[[12, 62, -40, 82, -37, 44, -71, 13, 32, 38, 46, -8, 35],
 [-12, -24, 54, -33, 35, 17, 8, 57, -46, -54, 19, 42, 5],
 [-29, 38, 87, -49, -34, 12, -4, -4, -63, -49, 11, -9, 20],
 [64, -73, -64, -58, -34, 38, -47, -42, 15, -45, -45, -81, 62],
 [-67, 27, 52, -8, -85, -45, -81, -7, 43, -4, -77, -18, 83],
 [47, -7, -13, 82, -7, -61, -21, -13, 67, -29, -60, -10, -59],
 [-69, 27, -37, -8, 11, -30, 35, 59, -65, -25, -19, -45, 25],
 [-35, 86, -85, 47, -56, 16, 80, -85, -58, -68, 86, 47, -4],
 [-24, -22, 81, 64, 61, -18, 74, -2, -29, -43, 54, -88, -88],
 [65, -39, 1, 6, -88, -4, 15, -22, 74, -79, 34, 43, 49]] -> 46

[[67, -47, -97, -25, -26, 61, -53, 32, -75, 75, -85, -39, 51, -62],
 [-6, 22, 98, 51, 36, -31, -76, -65, 29, -15, -49, 18, -49, 65],
 [-46, 17, 78, -43, -21, 78, 105, -8, 64, -50, 73, 16, 52, 54],
 [-99, 69, 72, 16, 25, -91, 95, 76, -84, -101, 97, 68, 2, 75],
 [26, 47, 90, 71, 43, -75, -103, 59, -86, 1, 32, 56, 30, 75],
 [5, -43, -84, -20, -15, 10, 95, 49, 91, 18, -52, -47, 39, -70],
 [-47, 55, -103, -60, -8, 70, 106, 43, -104, -63, 87, 58, 70, 70]] -> -39

[[71, 98, 9, -60, 64, -57, -83, 52, -72, 79],
 [-54, 54, -69, 89, 87, 83, -79, -87, 61, -58],
 [4, -22, 78, -5, -63, 49, 54, -50, -26, 19],
 [89, -47, 97, -53, -61, 81, 77, -86, -91, 97],
 [-60, 79, 62, 92, -23, 81, 59, -69, 42, -56],
 [-60, 79, 62, 92, -21, 81, 59, -69, 45, -57],
 [44, -89, -33, -34, 25, -47, 94, 48, -92, 47],
 [89, -50, 98, -56, -67, 83, 78, -87, -94, 97],
 [-55, 53, -69, 90, 88, 81, -79, -88, 61, -60]] -> 52

[[30, -101, -13, 12, -32, 24, -19, -43, -43, -23, -32, -37],
 [-40, 44, 61, 23, 57, -39, -37, -51, -50, -61, 20, 16],
 [26, -43, 22, 26, -70, 14, 14, 32, 30, 33, 47, 50],
 [58, 42, -59, -47, -64, 69, 61, 69, 70, 61, -46, -48],
 [4, -68, 38, 14, 2, 22, -37, -66, -66, -64, 62, 66],
 [10, 38, 29, 34, -2, 4, 5, 33, 31, 37, -67, -67]] -> -23

[[-17, -63, 78, -38, -49, -5, 42, -79],
 [-27, 45, 27, 26, -53, -24, -38, -13],
 [-32, 48, -68, -19, 58, -49, -68, 73],
 [-21, 73, 70, 50, 12, 52, 58, 55],
 [23, -57, -55, -45, -52, -55, -36, -71]] -> -5

[[31, -45, -48, 8, -48, 37, -28, 21, 9, 40, 15, 46, -44, 44, 20, -39],
 [21, 36, 43, 14, 43, -38, 35, -46, 30, 9, 37, -44, 48, -52, 19, 26],
 [-36, 107, 111, 7, 111, 28, 71, 53, 2, -20, -6, 30, 104, 41, -9, 95],
 [42, 47, 58, -3, 58, -27, 23, -16, -8, 30, 41, -34, 60, -36, -5, 32],
 [51, -62, -65, -8, -65, -2, -41, -21, -7, 42, 29, 0, -61, -15, 32, -55],
 [46, -6, -2, 3, -2, 6, -11, 10, -2, 38, 23, 4, 2, 11, -23, -10],
 [-46, 85, 85, -9, 85, 41, 54, 64, -23, -27, -16, 47, 75, 54, -3, 80],
 [-42, 21, 16, 13, 16, 2, 17, 10, 24, -37, -24, 5, 10, -1, 38, 27],
 [26, 18, 28, -11, 28, -10, -1, -3, -28, 20, 21, -16, 30, -14, -25, 6],
 [-17, -26, -36, 13, -36, 40, -9, 29, 25, -5, -14, 51, -38, 46, 43, -14]] -> 44

[[-68, -59, -8, -72, 15, -64, 17, -64, 19, 16, -64, -66, 24, -62, -66, -63],
 [-61, 6, 17, -61, -37, -64, -34, 16, 6, -37, -63, -65, 11, -64, -62, -64],
 [43, -17, -34, 40, 53, 47, 49, -29, -11, 53, 47, 46, -15, 49, 44, 48],
 [93, -34, -45, 81, -28, 91, -31, -28, -55, -28, 93, 88, -56, 94, 93, 90],
 [-15, 16, -33, -13, -34, -18, -36, 26, -40, -33, -15, -22, -35, -16, -14, -21],
 [-30, -44, -73, -34, -39, -33, -42, -31, -63, -37, -28, -38, -54, -27, -27, -37],
 [43, 76, -8, 44, -26, 41, -30, 80, -37, -27, 40, 40, -43, 39, 40, 41],
 [43, 75, -8, 44, -26, 40, -30, 79, -37, -28, 40, 40, -44, 39, 40, 41],
 [-30, -13, 53, -27, -14, -32, -9, -8, 46, -14, -32, -29, 50, -34, -30, -32],
 [-28, -47, -74, -33, -40, -32, -43, -33, -64, -38, -27, -37, -55, -26, -25, -36]] -> -62

[[26, 29, 45, 15, 42, 20, -9],
 [5, 8, -9, 30, -14, 52, 28],
 [21, 16, -16, -11, 24, -30, 109],
 [50, 5, -40, 56, 28, 19, 50],
 [-22, -17, 14, -3, -24, 12, -77],
 [47, 24, -11, 44, 48, 20, 15],
 [2, -5, -10, -38, 8, -64, 82],
 [-63, -11, 8, -59, -59, -17, -27],
 [67, 7, -46, 66, 51, 11, 43],
 [-44, 8, 58, -53, -23, -8, -38]] -> 42
---
[[ -16   92   44 -104]
 [ 103  -89  -85   -9]] yields -85

[ 79 -23 -75 -54  74] yields -54

[-87 -29  42  75] yields 42

[ 88 -23 -82  21] yields -82

[[-97  31 -38 -10 -55]
 [ 13 -19   8 -94  84]] yields -94

[ 57  86 -40  79] yields -40

[-32 -19 -33 -37  39 -81 -26] yields -81

[ 80  21  90 -26] yields 90
---
394	410	211	358	564	438	374
822	193	467	504	363	976	285
794	683	850	159	691	290	368
>> 976

367	171	259	954	718	663 >> 954

24	29	93	28	71	78 >> 93

2	3	5	1
5	1	7	4
>> 7

137	156	213	130
70	97	61	107
>> 213

-778	109	567	-213	-511 >> 567
---
[ 50 -87 -18  45  26] ⇒ -18
[ 44   0   1  96 -31  16  21] ⇒ 96
[   9  -28   -8   -2   39  -18 -107] ⇒ -2
[-87 -91 -98  -1  73] ⇒ -98
[-81 -21 -59  17  54 105  81] ⇒ 17
[-83  64  93  21 -36] ⇒ 93
---
[ 1 -2 -1  1  5 85] | 1, 85

[ -87  -19  -43   40  -61 -103   93] | -87, 93

[103 -30  96 -95] | 103, -95

[[ 75 -34   9 -17 -26]
 [-20 -78 -67  83  33]] | 75, 33

[  89  -53   68  -67  -47 -108] | 89, -108

[[-20   8  24 -17  35 -29]
 [-22  45 -79 -43  46 -11]] | -20, -11

[ -16   33  -55   23   57 -109   94] | -16, 94
---
[[75 65 35 28 33 83]
 [91 67 18 15 22 95]] yields 83, 91

[2196 8555 7284 2538 6955 8090] yields 8090, 2196

[1224 1545 8998 8381 7811 6020] yields 6020, 1224

[243 711 751 352 480] yields 480, 243

[-20 -29 -18  30  -4 -32   3] yields 3, -20

[128 107 185 131 209  54] yields 54, 128

[229 137 674 909 669] yields 669, 229

[2293 5613 7799 2142] yields 2142, 2293

[981 855 515  66] yields 66, 981
